A small network was shown many inputs. Here are its activations along a few directions, one row for each input.
In each table, some parts of the input vary, and every possible input appears once, in random order.
Descriptions start from the smaller parts, as in this example, which fits no table here: one of 5 places around a ring, together with either a single point or one of 9 places along a line or (one of 2 separate values, together with one of 6 places along a line).
Shared parts are said once, and a part with two or three values counts as separate values.
(in the rows, 128 means zero)

Other details of the inputs vary at random and push rows far along two fixed directions, the same in every table; ignore that.
To show where, the next rows are all for the same input, with only those details redrawn:
[133 135 134 127 126 120 130 125 133 127 121 117]
[119 130 131 130 127 112 146 118 118 124 138 122]
[144 139 136 125 122 122 115 128 146 129 106 113]
[121 131 132 130 126 112 144 118 120 124 135 122]

A family of inputs:
row 1: [104 116 135 117 138 103 130 134 109 141 132 132]
row 2: [136 138 139 124 114 128 111 131 160 123 106 126]
row 3: [131 134 126 139 121 129 114 133 128 131 128 143]
row 4: [130 119 111 133 125 132 119 113 132 136 123 141]
row 5: [149 147 142 123 121 132 110 140 150 135  95 111]
row 6: [108 124 137 128 119 123 140 115 125 122 133 133]
row 7: [129 122 119 135 115 120 132 130 111 117 148 136]
row 8: [127 132 122 122 125 114 149 119 136 127 134 130]
row 9: [130 118 134 105 125 110  93 142 135 138 106 113]
row 10: [158 133 125 129 109 139  83 141 154 129 107 126]
row 11: [151 123 123 120 167 198 116 166 124 131 134 117]
row 12: [102 123 131 127 120 118 151 112 105 122 159 125]
row 13: [140 139 138 121 121 129 107 120 149 134 110 122]
row 14: [135 131 125 122 127 123 136 122 142 133 115 118]
row 15: [107 126 129 134 128 106 161 113 106 122 152 126]
row 16: [124 113 132  91 246 217 152 195 106 143 177 123]
row 17: [141 130 122 136 130 130 118 133 129 124 131 139]
row 18: [124 120 120 144 126 118 134 122 111 125 138 135]
row 19: [117 114 124 140 123 135 131 122 116 124 138 145]
row 20: [115 130 134 128 122 117 151 126 127 113 139 133]
row 21: [ 96 107 132 116 140 106 132 133 112 128 132 134]
row 22: [115 112 122 141 120 128 134 120 110 121 130 139]
row 23: [157 132 114 129 121 138  90 129 166 137  96 135]
row 24: [135 123 121 137 126 132 112 123 124 130 119 131]
row 25: [108 116 121 145 116 117 141 119 113 117 151 153]
row 26: [137 121 122 136 114 126 119 132 119 123 127 123]
row 27: [153 137 130 138 120 137  98 143 140 135  96 125]
row 28: [127 133 133 124 126 124 126 119 130 129 121 119]
row 29: [108 106 121 111 141 100 132 122 121 141 128 131]
row 30: [115 125 124 123 124 120 145 106 130 134 135 132]
row 31: [123 134 131 123 115 112 143 126 122 117 145 120]
row 32: [140 133 124 115 126 134 118 121 152 136 100 115]
row 33: [140 132 127 138 117 134 103 131 129 135 102 130]
row 34: [139 125 126 137 119 132 119 137 136 118 121 140]
row 35: [154 145 138 116 110 132  93 137 166 129 103 110]
row 36: [121 127 136 125 121 129 130 124 133 122 114 122]
row 37: [155 144 129 115 122 134 101 129 177 139  94 120]
row 38: [110 138 135 130 124 108 158 122 111 123 150 134]
row 39: [133 140 142 114 173 187 136 157 130 138 142 121]
row 40: [115 127 130 124 116 120 137 118 115 122 134 114]
row 41: [146 142 135 111 181 181 143 162 136 126 149 122]
row 42: [148 125 125 130 113 142  94 132 136 131 114 126]
row 43: [126 121 109 136 125 117 139 118 124 126 138 145]
row 44: [111 133 135 129 121 119 143 118 114 130 129 124]
row 45: [116 135 132 128 130 117 142 118 127 125 148 133]
row 46: [118 119 120 141 124 123 128 113 111 129 143 145]
row 47: [131 117 110 134 126 131 122 116 129 134 116 133]
row 48: [110 122 124 145 119 120 136 116 101 132 144 147]
row 49: [111 110 122 146 119 117 149 121 103 116 143 141]
row 50: [123 125 119 141 129 125 127 123 120 126 147 147]
row 51: [115 125 135 130 122 119 148 124 123 117 130 124]
row 52: [135 131 133 113 170 179 152 163 119 124 153 108]
row 53: [124 116 109 140 126 120 139 117 118 130 132 136]
row 54: [148 139 129 137 117 127 105 139 138 129 110 136]
row 55: [114 139 137 129 121 115 139 121 126 129 140 133]
What do these inputs look like to the network?
Answer: one of 5 separate values, together with either a single point or (one of 2 separate values, together with one of 5 places around a ring)
The inputs of row 36 and row 40 match in every part but the choice among 5 separate values. If row 20 is changed in the same way as row 36 into row 40, which row does it become?
Answer: row 31
Which other rows does row 8 become when the choice among 2 separate values takes its other values? List them by row number.
Answer: row 43
Which other rows does row 45 become when the choice among 5 separate values takes its other values? List them by row number.
Answer: row 2, row 35, row 37, row 55

A family of inputs:
row 56: [ 95 112 122 122 148 120 168 118 100 129 164 136]
row 57: [130 129 132 121 123 114 117 127 136 130 119 125]
row 58: [128 129 136 117 169 172 147 156 118 127 148 119]
row 59: [141 133 132 118 121 117 104 130 151 136 100 121]
row 60: [148 139 132 118 129 140 113 129 158 135 101 115]
row 61: [118 127 132 123 149 138 145 142 116 126 153 131]
row 62: [160 146 135 116 138 154 106 144 165 136  99 112]
row 63: [144 135 136 117 130 135 104 141 151 132 106 120]
row 64: [107 104 106 161  96 105 134 105  85 120 152 156]
row 65: [159 146 138 114 148 171 111 154 161 131 108 113]
row 66: [146 140 140 122 127 137 109 144 143 128 108 113]
row 67: [112 124 132 127 136 124 150 128 107 123 149 123]
row 68: [100 120 128 127 143 123 167 124  96 125 160 127]
row 69: [122 136 133 127 143 142 152 135 120 122 152 128]
row 70: [126 118 105 174  27  39  94  64 132 118  93 159]
row 71: [140 113 108 151 113 131  90 124 128 134 114 157]
row 72: [ 96 115 125 126 144 123 169 118  95 126 160 127]
row 73: [134 138 133 125 118 119 125 121 142 126 118 122]
What do these inputs look like to the network?
Answer: one of 3 separate values, together with either a single point or one of 5 places along a line
The inputs of row 67 and row 57 match in every part but the choice among 3 separate values. If row 72 is changed in the same way as row 67 into row 57, which row does it become?
Answer: row 56
Which other rows does row 62 become when the place on the line of 5 takes its other values? List them by row number.
Answer: row 60, row 65, row 69, row 73
